A small network was trained on made-up records. Each row is its average activation on records with the value named, seen along a few directions.
Related values have similar rows: they may be neighbours, one step apart, or belong to one group.
(in the rows, 500 means zero)
Random noise pushes rows far along 7 fixed directions. That doesn't count. These rows show it; they differ only by the noise:
[376 648 557 549 534 570 456 570 560 452 565 498 622 588 521 626 563 472]
[392 281 496 606 426 322 663 307 793 528 386 184 336 484 513 591 371 822]
[405 500 442 675 345 437 432 500 460 443 550 406 466 498 442 644 555 395]
[385 625 350 518 566 564 298 432 391 429 628 663 824 662 521 857 492 577]
[498 559 389 540 567 533 686 506 489 659 341 401 571 617 477 602 302 590]
[437 433 252 639 434 485 489 366 341 558 589 448 578 535 388 669 445 575]
[578 515 319 598 524 580 515 516 426 603 472 482 528 544 436 504 411 514]
[475 566 435 515 493 521 496 469 444 551 514 514 540 536 459 541 447 483]
[583 494 374 734 581 643 506 659 643 526 427 366 530 589 509 551 482 588]


Field DIPAF:
bupo: [292 441 538 712 379 480 640 560 396 498 687 305 483 424 455 500 629 441]
rofe: [571 703 520 333 545 609 304 462 292 500 730 732 482 469 362 291 695 262]
vizik: [517 276 513 600 396 356 682 488 584 511 389 327 408 392 572 501 413 633]
rupo: [559 459 403 419 659 595 694 519 276 628 500 506 471 503 393 319 516 478]
lumaf: [283 321 582 572 385 440 541 430 477 377 794 455 556 437 489 558 800 553]
beg: [525 620 576 345 541 621 385 439 482 513 753 710 459 461 454 175 593 470]
zaz: [640 465 370 464 593 506 426 458 434 506 458 546 490 518 419 467 504 511]
pepi: [470 452 441 559 371 368 546 553 260 463 387 417 445 479 502 588 419 394]
fuli: [568 505 377 594 620 607 438 560 522 528 505 457 526 536 464 474 478 550]
bezip: [602 504 326 474 543 599 402 372 486 520 596 644 647 558 412 560 548 588]
gafa: [588 428 504 443 752 563 661 587 637 572 279 405 560 536 593 465 403 716]
boba: [465 403 355 478 612 503 496 361 391 524 498 517 626 512 557 610 305 786]
relir: [438 284 457 724 466 556 326 482 636 415 782 356 311 340 454 296 671 659]
gug: [476 400 453 459 611 570 834 404 365 676 567 391 506 495 352 337 520 593]
zar: [525 403 534 612 430 492 691 560 669 535 345 277 421 535 440 519 538 492]
beduk: [364 408 608 293 667 643 616 349 414 530 948 624 551 351 502 163 641 717]
gesik: [384 559 513 420 472 534 581 370 388 564 696 473 502 471 331 424 640 413]
lav: [438 414 594 511 363 378 581 408 691 525 466 383 344 409 488 451 503 518]
bul: [427 668 542 463 418 456 573 573 303 607 423 536 526 507 481 519 367 249]
lika: [676 510 368 462 503 500 460 609 378 510 259 637 658 607 550 727 404 381]
kab: [672 471 275 638 463 550 631 629 289 665 350 507 582 503 473 509 261 468]
tulad: [473 336 566 420 600 495 643 253 729 556 631 353 420 456 404 337 604 799]
vepu: [562 485 467 509 495 504 449 517 591 537 458 576 515 487 584 517 369 596]
venos: [498 470 332 493 434 500 604 538  96 559 483 559 610 540 429 591 482 357]
A value of DIPAF combines one of 3 hidden first parts with one of 8 second parts; all combinations occur once.
- Changing only the second part turns zaz into relir. tulad has the same second part as zaz; what does that change turn tulad into? => bul
- Changing only the second part turns fuli into rofe. beg has the same second part as fuli; what does that change turn beg into? => gesik
- Changing only the second part turns beduk into gug. vizik has the same second part as beduk; what does that change turn vizik into? => lika
- Changing only the second part turns venos into bupo. gafa has the same second part as venos; what does that change turn gafa into? => boba
